These are the activations of a small neural network, seen along a few directions. Each row is one input.
In each table, some parts of the input vary, and every possible input appears once, in random order.
A made-up example of a description, with smaller parts first: one of 6 places along a line, together with either a single point or one of 11 places around a ring or (one of 3 separate values, together with one of 8 places around a ring).
Shared parts are said once, and a part with two or three values counts as separate values.
In the rows, 128 means zero.

Other details of the inputs vary at random and push rows far along two fixed directions, the same in every table; ignore that.

Rows:
x1: [127 130 159 109 124 136 162 137 146 108 124 147 115 114]
x2: [140 118 146 115 128 122 157 130 162 119 124 135 127 124]
x3: [130 112 127 124 124 124 166 119 152 106 124 129 139 126]
x4: [ 94  78  87  71 139 161  80 131  86 136 194  37  90 139]
x5: [132 116 126 122 114 108 155 102 146 100 122 134 128 118]
x6: [113 132 160 114 122 128 156 137 154 112 126 142 119 108]
x7: [134 115 137 125 127 130 158 115 162 110 115 125 124 123]
x8: [136 181 135 178 135 149 104 144  69 155 122 148 135 124]
x9: [135 170 112 180 112 126  90 118  99 161 101 124 138 124]
x10: [133 165 115 174 145 143  88 132  89 162 117 150 152 145]
x11: [110 124 150 111 121 133 166 129 138 107 133 157 131 122]
x12: [137 162 123 186 116 131  90 127  98 164 102 120 143 122]
x13: [133 107 137 127 118 113 156 111 146 102 123 130 132 117]
x14: [122 128 150 108 121 130 170 141 135 104 134 151 131 120]
x15: [105  82  95  74 146 157  79 134  85 129 197  31  81 134]
x16: [126 119 148 120 127 115 151 130 169 122 126 130 130 119]
x17: [135 120 145 111 141 124 146 128 163 109 119 145 124 129]
x18: [117 114 130 107 131 113 144 125 160 118 125 163 130 142]
x19: [104  88  91  47 143 143  66 161  88 141 197  59  81 152]
x20: [148 168 110 175 114 133  95 118  92 158  99 128 135 129]
x21: [134 107 131 120 111 114 160 120 144 105 121 131 141 121]
x22: [120 111 119 117 109 112 155 100 146 106 119 140 136 123]
x23: [122 102 130 123 113 118 157 109 146 109 121 136 141 122]
x24: [137 110 141 122 113 120 153 116 155 110 112 127 126 118]
x25: [120 116 139 129 125 122 153 115 169 113 117 121 128 118]
x26: [150 169 116 177 131 136 104 146  87 168 120 136 155 138]
x27: [136 115 143 122 134 116 160 125 154 111 135 138 133 123]
x28: [143 171 117 173 144 127  83 141  90 165 113 155 135 145]
x29: [146 173 120 166 138 133  81 145 101 172 102 152 129 145]
x30: [125 111 135 118 127 121 160 122 155 118 133 144 142 129]
x31: [133 175 122 171 137 125  75 145 107 175 104 147 133 140]
x32: [ 95  90 107  58 153 150  58 151 100 139 194  41  78 135]
x33: [132 116 120 115 107 109 159 111 144 103 120 134 137 122]
x34: [131 118 136 111 138 119 153 132 154 105 129 149 139 133]
x35: [144 169 122 178 152 137  88 135  88 155 118 145 143 138]
Each input here is: one of 5 places along a line, together with either a single point or one of 6 places along a line.
- The inputs of x29 and x31 match in every part but the place on the line of 5. If x2 is changed in the same way as x29 into x31, which row does it become? => x16
- List by row number the other rows that have the place on the line of 5 in common with x14. => x3, x19, x21, x26, x33, x34
- List by row number the other rows that have the place on the line of 5 in common with x27. => x5, x8, x13, x15, x28, x35
- Start at x18 and move only the place on the line of 6, one step at a time. The first step leads to x10. Which rows follow, in order? => x30, x4, x23, x22

Rows:
x36: [129 115 143  71 116 129 135 161 150 120 135  81  83 111]
x37: [161 160 159 222 125 118 144 127 123 149  94 165 181 113]
x38: [ 96 114 144  98 127 135 150 125 127 109 178 100  96 105]
x39: [121 153  88 157 115 129  68 120 114 171 113  82 138 134]
x40: [115  94 124  66 164 120 103 154 192 132 152  96  86 158]
x41: [162 143  78 150 114 116  72 113 101 170 113  94 121 147]
x42: [109 137 173 139 112 121 183  93 178  91  93 179 118 101]
x43: [112 135 159 134 108 138 217 106 160  96 113 185 143 119]
x44: [132 127 133 166 130 150  67 126  85 160 117 101 126 123]
x45: [140 130 167 124 175 100 183 133 202 100 127 191 150 131]
x46: [148 106 164 143 107 105 174 114 212 124  83 146 147 110]
x47: [141  82  98  90 127 100 140 110 122  99 169  93 116 129]
x48: [126 113 141  68 119 156 161 157 109  99 161 109 111 124]
x49: [133 122 157  78 127 131 148 158 121  97 172  96 104 104]
x50: [139 169 140 144 128 154  81 154  69 143 116 113 104 115]
x51: [150 135  86 153 125 125  69 101  72 144 115 112 119 140]
x52: [118 140 161 138 104 112 189 107 202 117  89 161 119 103]
x53: [ 86  88 121  22 116  93 102 164 127 125 177 169 104 151]
x54: [153 131  69 153 122 144 104 120  55 148 135 122 146 154]
x55: [153 177 132 183 170 145 146 141 128 153  97 218 180 157]
x56: [111 142  79 159 123 155 102 126  66 149 134 109 161 144]
x57: [ 98  94 109  98 128 111 138 118 134 100 168  82 133 116]
x58: [153 151 144 210 117 143 159 126 109 151  82 179 189 132]
x59: [126 152 121 144 179 148  48 145 103 157 128 131 109 159]
x60: [ 89  89 112  88 122 121 115  99 141  97 138  87 116 120]
- What is each input in this table made of? => either a single point or (one of 4 places along a line, together with either a single point or one of 5 places along a line)
- Start at x41 and move only the place on the line of 4, one step at a time. The first step leads to x51. Which rows follow, in order? => x47, x54

Rows:
x61: [156 173 127 201 108 128 148 110 100 139  83 171 167 123]
x62: [141 167 114 183 117 152  79 134  59 172 115  99 128 122]
x63: [133 191 127 167 155 165  70 176  38 181 146 151 138 145]
x64: [110 104  98  76 129 139  55 146  94 149 172  48  81 137]
x65: [108  93  89  77 148 140  56 137  84 144 181  66  97 147]
x66: [127  96 137  97 143 114 134 128 185 118 132 118 117 134]
x67: [144 173  95 178 126 128  73 136  72 175 112 139 145 147]
x68: [107 105 178  54 145 133 179 157 178  87 156 146  96 117]
x69: [158 155 141 188 137  98 173 112 186 126  64 215 180 141]
x70: [120  95 138  85 134 108 145 115 190  99 127 129 106 125]
x71: [107  88 128  85 110 114 174 108 161  88 140 132 124 122]
x72: [121  91 148 105 114 125 185 110 167  85 140 102 121 101]
x73: [139 166 155 187 104 110 172 106 164 122  63 189 162 111]
x74: [120  95 116 108 122 139 148 117 112 107 162  88 129 120]
- What is each input in this table made of? => one of 2 separate values, together with either a single point or one of 6 places along a line
- The inputs of x67 and x64 match in every part but the choice among 2 separate values. If x61 is changed in the same way as x67 into x64, which row does it become? => x62
- Change only the choice among 2 separate values in x71. List by row number the other rows that result. => x73

Rows:
x75: [122 100 116  84 113 122 103 132 130 132 146  84 101 128]
x76: [132 158  96 170 126 130  65 125  74 173 120 134 142 145]
x77: [134 100 138 119 136 127 166 123 148  99 139 121 140 122]
x78: [133 178 100 190 118 149  75 128  37 176 121 133 153 136]
x79: [138 176 135 152 142 119 100 158 108 164 109 189 139 145]
x80: [120 128 120 123 122 143 110 125  95 123 141  94 103 118]
x81: [129 156 126 186 130 151 106 124  86 156 113 134 152 124]
x82: [119 113 109 111 131 150 120 132  97 136 163  88 120 131]
x83: [115 123 130  74 159 139  85 161 118 135 163 121  87 150]
x84: [130 135 122 159 131 146 132 127 108 142 124 125 146 130]
x85: [126 147 181 132 146 135 176 152 160 111 121 185 140 123]
x86: [146 148 104 161 138 147  95 131  67 145 135 112 138 138]
x87: [113 107 131 108 124 134 147 114 130 109 151 116 126 116]
x88: [127 115 134 123 126 107 157 101 173 101 103 167 137 129]
x89: [140 119  95 123 149 132  82 130 101 141 143 100 122 148]
x90: [121 123  96 124 119 144 105 134  73 146 155 103 129 140]
x91: [152 151 105 169 132 112 105 128 104 150 109 152 159 146]
x92: [119 113 134 110 104 117 155 119 133 102 132 125 117 113]
x93: [116 117 118 105 125 121 121 119 146 120 122 119 115 130]
x94: [135 132 112 141 135 122 118 124 131 146 126 132 137 140]
x95: [144 169 123 183 127 123  96 121 115 152  87 146 131 129]
x96: [132 102 111 115 151 129 100 133 127 134 151  93 123 143]
x97: [109  80 131  77 136 121 120 124 163 110 154  80  88 121]
x98: [126  82 108  77 146 123 117 131 140 116 169  83 112 139]
x99: [136 168 160 147 126 123 164 151 121 129 104 209 153 126]
x100: [122 102 115  99 128 136 147 121 120 108 150 116 120 134]
x101: [135 106 122 115 120 118 158 126 125 101 139 133 144 131]
x102: [118  93 100  86 138 130 108 125 130 124 155  98 104 146]
x103: [111  71 118  71 141 125 133 125 162 113 162  92 106 139]
x104: [102  87 116  66 128 127 119 129 153 116 160  79 100 126]
x105: [132 116 138 109 112 139 142 125 127 113 132 101 110 110]
x106: [126 112 147 133 132 106 166 101 189 106 102 167 148 126]
x107: [131 126 168 149 116 114 196 108 181  93  97 158 138  99]
x108: [129 114 143 109 112 135 146 130 136 117 141  92 112 106]
x109: [123 120 144 118 119 125 159 118 146 105 134 116 116 107]
x110: [136 131 153 140 121  96 171 107 195 105  94 162 134 113]
x111: [140 124 169 143 110 121 191 117 175 103  98 144 141  99]
x112: [140 144 131 157 127 132  96 135 127 158 109 107 124 124]
x113: [135 127 128 120 124 127 105 132 135 144 128  94 112 122]
x114: [150 134 136 155 129 118 177 118 145 108 113 157 163 122]
x115: [109 114 104  97 116 120  99 130 120 134 142 103 115 139]
x116: [135 139 125 137 102 135 115 133  93 141 128 108 125 118]
x117: [131 122 142 126 109  87 169 109 183 100  96 169 132 123]
x118: [115 122 138 116 115 132 162 120 144 109 132 122 133 110]
x119: [133 182 107 194 137 146  56 136  78 191 103 115 144 139]
x120: [129 124 136 139 127 107 154 107 172 115 107 162 144 126]
x121: [127 144 118 151 126 143 113 115  88 134 125 132 135 128]
x122: [111 129 112 118 107 136 117 130  94 131 141 107 127 126]
x123: [127 161 156 131 147 148 130 164 111 140 141 153 127 126]
x124: [124 102 111 103 122 109 142 122 150 118 132 140 132 145]
x125: [141 172 167 165 156 123 138 153 168 143  94 200 147 141]
x126: [113 123 135  80 158 134 101 163 134 139 165 120  97 141]
x127: [149 127 153 134 113 103 167 111 191 105  85 158 130 118]
x128: [127 162 126 177 125 149 109 132  90 156 115 122 145 120]
x129: [142 181 136 194 112 127 149 113 117 132  77 179 163 120]
x130: [109 120 140  72 148 154 114 162 100 119 173 116  89 132]
- The inputs of x80 and x109 match in every part but one. If x93 is changed in the same way as x80 into x109, which row does it become? => x104
- What is each input in this table made of? => one of 2 separate values, together with one of 4 places along a line, together with either a single point or one of 6 places along a line
- Change only the choice among 2 separate values in x127. List by row number the other rows that result. => x105
- List by row number the other rows that have the place on the line of 4 and the choice among 2 separate values in common with x96. => x97, x103, x106, x112, x119, x125
- Change only the place on the line of 6 in x82. List by row number the other rows that result. => x87, x108, x109, x114, x118
